These are the activations of a small neural network, seen along a few directions. Each row is one input.
Each table varies a few parts of the input and shows all the possible inputs, shuffled.
A made-up example of a description, with smaller parts first: line(4) and (point or line(11) or (values(3) and ring(8))).
Shared parts are said once, and a part with two or three values counts as separate values.

Other details of the inputs vary at random and push rows far along two fixed directions, the same in every table; ignore that.
These rows show it; all are for the same input, with only those details redrawn:
[-105  -28   81   30   41  -53   19   52  -49   19  -53   30   -8  -40
  -27   14   23]
[ 17   9  19 -27  -7 -11  12 -16   3  -3  -8 -19  -3 -12   0 -30  -1]
[  3   6 -64  24 -38  22   8  37  14 -32   2   6  20  77  18   8 -43]

Table:
x1: [ 17   8  16 -24   4  -8   5 -19   9   8   4 -22  -8  -9   1 -21   7]
x2: [  2   0 -71  34 -35  25   6  29  24 -28   1  10  16  64  31  15 -37]
x3: [ 26   1   2 -14  13  13 -19 -41   2  11  23   1  -6 -33  -7  11  20]
x4: [ 41  -1  16 -23  19   1 -39 -29  -7  17  24 -11 -19 -13 -17  22   7]
x5: [ 17   8  18 -27  -3 -11   9 -16   8   1  -6 -21  -5 -11   1 -26   1]
x6: [ 26   9  11 -15   7  13 -18 -30   0  14  29  -1   0 -22 -21  -2  23]
x7: [ 23   7   2 -12  -8   7  11 -19  -6  -8 -11  -4  10 -43   2 -36   7]
x8: [ 18   4  11 -17  -8  -7  12 -22  10  -2 -12 -13  -6 -26  12 -27   3]
x9: [ 18   7  17 -26   4 -11   4 -18   9   8   2 -23  -8  -8   0 -18   5]
x10: [ 14  11  16 -23   3  -8   8 -17  10   7   6 -20  -7 -11   2 -27   8]
x11: [ 17   2   9 -18   2  -7   5 -25  15   8  -1 -17  -9 -22  13 -14   8]
x12: [ 23   7   3 -10   8  19 -13 -39   5  11  26   7   1 -38  -8   4  24]
x13: [ 21  10  10 -23  -9   4  10 -12 -13  -9  -6 -12  13 -28 -10 -40   3]
x14: [ -1   0 -74  37 -28  29   4  28  25 -21  10  10  14  65  32  22 -32]
x15: [  4  -9 -77  42 -14  40 -26  23   9 -16  27  28  11  64  15  61 -26]
x16: [-110  -38   73   51   64  -38  -15   51  -62   36  -24   51  -10  -41
  -49   59   42]
x17: [ 17   7  17 -27   1 -12   6 -17  10   4  -2 -22  -8 -10   0 -22   2]
x18: [ 13   7   8 -15   1  -4  10 -24  15   6   3 -15  -8 -25  14 -22  11]
x19: [  9  -3 -68  36 -14  34 -30  31   3 -12  29  20   9  79   1  54 -27]
x20: [ 17   2  10 -18  -1  -8   7 -24  16   5  -5 -17 -10 -23  12 -18   5]
x21: [-119  -53   -7  101   40   -6  -31   95  -49    6  -19   79    3   35
  -14  118   -8]
x22: [ 21   9  10 -21   7   5 -10 -25   2  14  18  -7  -3 -16 -11 -14  17]
x23: [ 17   9  19 -27  -7 -11  12 -16   3  -3  -8 -19  -3 -12   0 -30  -1]
x24: [ 19   7   2 -14   7  10  -6 -34   8  12  15   0  -2 -32   2  -7  19]
Question: Describe the family of inputs behind these rows.
Answer: values(2) and (point or line(5) or line(6))
Question: A walk changes only the line(5) part. It starts at x21 and steps to x15. List the rest of the walk in order.
Answer: x3, x12, x24
Question: List by row number the other rows that have the values(2) part in common with x1.
Answer: x4, x5, x6, x9, x10, x13, x16, x17, x19, x22, x23

Table:
x25: [-114  -42  -32  109   28    8  -22  103  -45    2  -12   80   17   48
  -16  100   -7]
x26: [ 48  12 -58  -4 -38  30  -2  -7  19 -28  14 -10  12  42  19  -9 -31]
x27: [-15  -4  32  -8  13 -13  11 -12  -7   9 -13   1  -1 -44  -5 -15  20]
x28: [-14  -2  36  -7  16 -20   6  -9  -1  17  -9  -5 -12 -32  -5 -11  22]
x29: [ -7  -1  41 -15  14 -17   0  -5 -16  10 -10  -1  -5 -30 -19 -12  14]
x30: [ -4   0  15 -10   8 -10   2  -5  -2   9   0  -7  -6  -3  -5  -5   8]
x31: [ 39  13 -49  -4 -29  23   1 -11  33 -14  15 -13   7  34  26 -10 -22]
x32: [-11  -4  32 -10  12 -16   9 -11 -13   6 -19   2  -5 -42  -4 -13  16]
x33: [ -5  -9  36  -9  26 -10 -17 -25  -8  20   7   6 -17 -37 -13  23  24]
x34: [ 22   3 -23  -5 -14   8   0  -2  12 -12   4 -11  -1  19  16  -3 -18]
x35: [ 12   2  -3  -2 -10   2  -1   2  -3  -7  -3  -3   4   6  -4  -4  -9]
x36: [ 25  15 -49   1 -28  28  -3   7  14 -18  21  -1  15  50   8  -2 -23]
x37: [  5   0  10 -10   4  -8   5 -10   4   3  -8  -7  -8 -16  10  -9   0]
x38: [ 19  11 -35   3 -19  20   5  -3  16 -13  15  -4  12  20   9  -9 -11]
x39: [ -8  -5  40 -14  18 -23   2  -6 -11  11 -13 -10 -11 -29  -9  -6  11]
x40: [  0   6  10  -6   2   0   5  -6  -2   3   5  -3   2  -9  -6 -12   8]
x41: [-3  2 14 -6  6 -9  4 -5  3  9  0 -6 -7 -6 -2 -7 11]
x42: [ 11   3 -18  -3  -8   5  -3   4   8  -7   5  -7   3  27   3   2 -14]
Question: Describe the family of inputs behind these rows.
Answer: values(2) and (point or ring(8))
Question: Changing only the values(2) part turns x27 into x31. The same change can be made to x26. Which row results?
Answer: x34
